A small network was shown many inputs. Here are its activations along a few directions, one row for each input.
In each table, some parts of the input vary, and every possible input appears once, in random order.
Descriptions start from the smaller parts, as in this example, which fits no table here: one of 8 places around a ring, together with either a single point or (one of 2 separate values, together with one of 4 places along a line) or one of 9 places around a ring.
Shared parts are said once, and a part with two or three values counts as separate values.
(in the rows, 128 means zero)

Rows:
r1: [129  63 173 123 188 181 134  61 139 107 214 137  63 193 158 177 134 109]
r2: [ 97 107 194 109 147 167 100  99 152  76 162  79  55 185 110 168 123  76]
r3: [181 127  88 187 151 132 125 136  51 190 125 191 183 132 204  98 108 190]
r4: [128 187  70 151  76  99 131 168  93 160  18  73 171 110  95  90 122 142]
r5: [115  67 156  93 162 171 137  78 132 109 242 172  75 150 151 178 141 134]
r6: [119 196  86 129  66  73 120 190 108 152  46 125 195  59 108  77 129 141]
r7: [166 153  86 193 134 127 122 140  69 179  29  98 159 161 144  97 105 136]
r8: [ 76 117 169  63 104 106 141 130 213  57 161 114  95  80  47 150 163  94]
r9: [ 90 142 192  93 128 124 126 129 221  59 134  55  78 140  58 151 149  66]
r10: [168 123  54 174 143 155 126 112  19 201  99 150 155 167 200 116  92 184]
r11: [162 162  89 153 112  80 139 170 129 167  88 174 211  68 152  77 127 161]
r12: [104  92 178  67 125 122 135 123 210  78 219 166  96  91 109 157 142 103]
What is each input in this table made of? -> one of 2 separate values, together with one of 6 places around a ring
The inputs of r8 and r12 match in every part but the place on the ring of 6. If r6 is changed in the same way as r8 into r12, which row does it become? -> r11
Change only the choice among 2 separate values in r10. List by row number the other rows that result. -> r1
Change only the choice among 2 separate values in r7. List by row number the other rows that result. -> r2

Rows:
r13: [104 124 158  91 108 115 128 146 165  96 154 161 133  77 109 113 152 120]
r14: [120 130 131 155 152 160 116 106  83 127 114 116 115 177 149 149 126 131]
r15: [160 126 107 156 106  66 147 145 145 147  94 155 177  79 121  93 151 112]
r16: [147 127 140 137 165 135 123 140 124 139 170 178 133 119 171 135 111 151]
r17: [145 144 118 172 135 122 127 125  95 157  55  77 122 162 130 107 115 115]
r18: [146 105 115 154 164 163 130 112  90 138 158 152 127 161 163 144 122 150]
r19: [ 94 150 157  95  94 116 106 140 169  87 124 109 118  92  98 130 137 112]
r20: [111 137 141 153 130 136 124 141  94 120 100  77 110 164 112 129 119 124]
r21: [128 113 151 111 155 149 113 112 129 125 195 177 115 109 163 148 125 133]
r22: [153 130  67 154 132 147 128 119  53 178 140 153 152 155 178 118  98 182]
r23: [106 166 121 124 117 121 120 149 129 101  87  72 123 141  91 123 134 116]
r24: [137  79 165  87 166 148 142  96 184 110 215 167  87 138 145 160 137 119]
r25: [108 150 133 119 108 108 123 150 154  94  93 109 156  95  87 121 148 135]
r26: [ 88 137 150 113 127 140 119 111 112 104 133  66  85 165 126 139 124 107]
r27: [139 161  95 133 106 112 129 157 122 168 131 178 179  78 166  96 108 180]
r28: [162 107 109 188 137 130 128 108  68 164  77 122 131 177 144 116 130 108]
r29: [132 144 145 118 113  99 141 175 160 116 143 154 154  88 109 100 143 137]
r30: [147 151 119 141  94  76 121 150 153 148  60 108 151  95 111  99 140 116]
r31: [134 140 102 158 107 109 130 133 113 139  34  83 130 121  94 100 136 113]
r32: [116 173  78 118  85 100 141 164 118 135  60 119 177  87  98 106 124 162]
r33: [139  62 156 109 168 179 135  76 150 109 197 144  69 176 140 177 135 129]
r34: [108 128 176  85 110 115 125 134 225  80 159  92  92 114  72 153 132  92]
r35: [100 103 162 103 141 151 118  93 160  93 148  64  73 181  97 163 129  74]
r36: [121 171  86 131 111 124 117 134  55 161  70  77 142 154 132 114 102 147]
r37: [145 143  76 138 133 140 131 140  93 178 140 182 177 110 188 111 101 176]
r38: [ 90 112 150  98 121 139 127 107 187  70 134  65  86 146  60 162 133  76]
r39: [178  92  99 164 164 104 144 121 109 157 120 176 168 117 178 106 131 127]
r40: [130 157  84 125  82  88 144 173 119 153  99 168 176  62 133 100 124 156]
r41: [113 127 154 129 132 163 112 103  91 128 159 109  74 171 144 152 130 111]
r42: [108  94 166  79 129 122 148 117 219  79 171 149 121  92  84 142 159 104]
r43: [134 150  88 168 123 156 122 127  43 173  90 121 138 163 144 132  98 174]
r44: [169 123 114 150 127  82 127 131 138 162 115 174 169  91 161  88 138 119]
r45: [129 142 149 129 140 114 129 151 148 128 153 182 159  96 139 117 129 142]
r46: [115 186  77 114  91 118 125 168  93 151  52  76 143 128 107 113 108 145]
r47: [ 87 154 139 102 113 133 118 126 141  78 109  70 100 136  92 135 130 107]
r48: [186  93 112 185 159 138 136 114  82 167 106 159 148 169 171 117 108 136]
r49: [116 127 156  89 130 112 128 124 162 113 195 161 133  92 148 125 145 135]
r50: [126  88 177  93 147 138 145 121 205 107 204 167 112 100 102 152 144 112]
r51: [119  76 161 123 142 176 123  89 137 116 171 108  61 184 107 179 140  89]
r52: [130  95 134 129 156 175 128  94 102 126 190 143 103 157 157 155 129 146]
The inputs of r19 and r34 match in every part but one. If r21 is changed in the same way as r19 into r34, which row does it become? -> r24
The inputs of r50 and r49 match in every part but one. If r42 is changed in the same way as r50 into r49, which row does it become? -> r13
What is each input in this table made of? -> one of 5 places along a line, together with one of 8 places around a ring
Change only the place on the line of 5 in r31. List by row number the other rows that result. -> r23, r38, r46, r47
Change only the place on the ring of 8 in r36. List by row number the other rows that result. -> r22, r27, r32, r37, r40, r43, r46
Start at r35 and move only the place on the line of 5, one step at a time. The first step leads to r26. Which rows follow, in order? -> r20, r17, r36
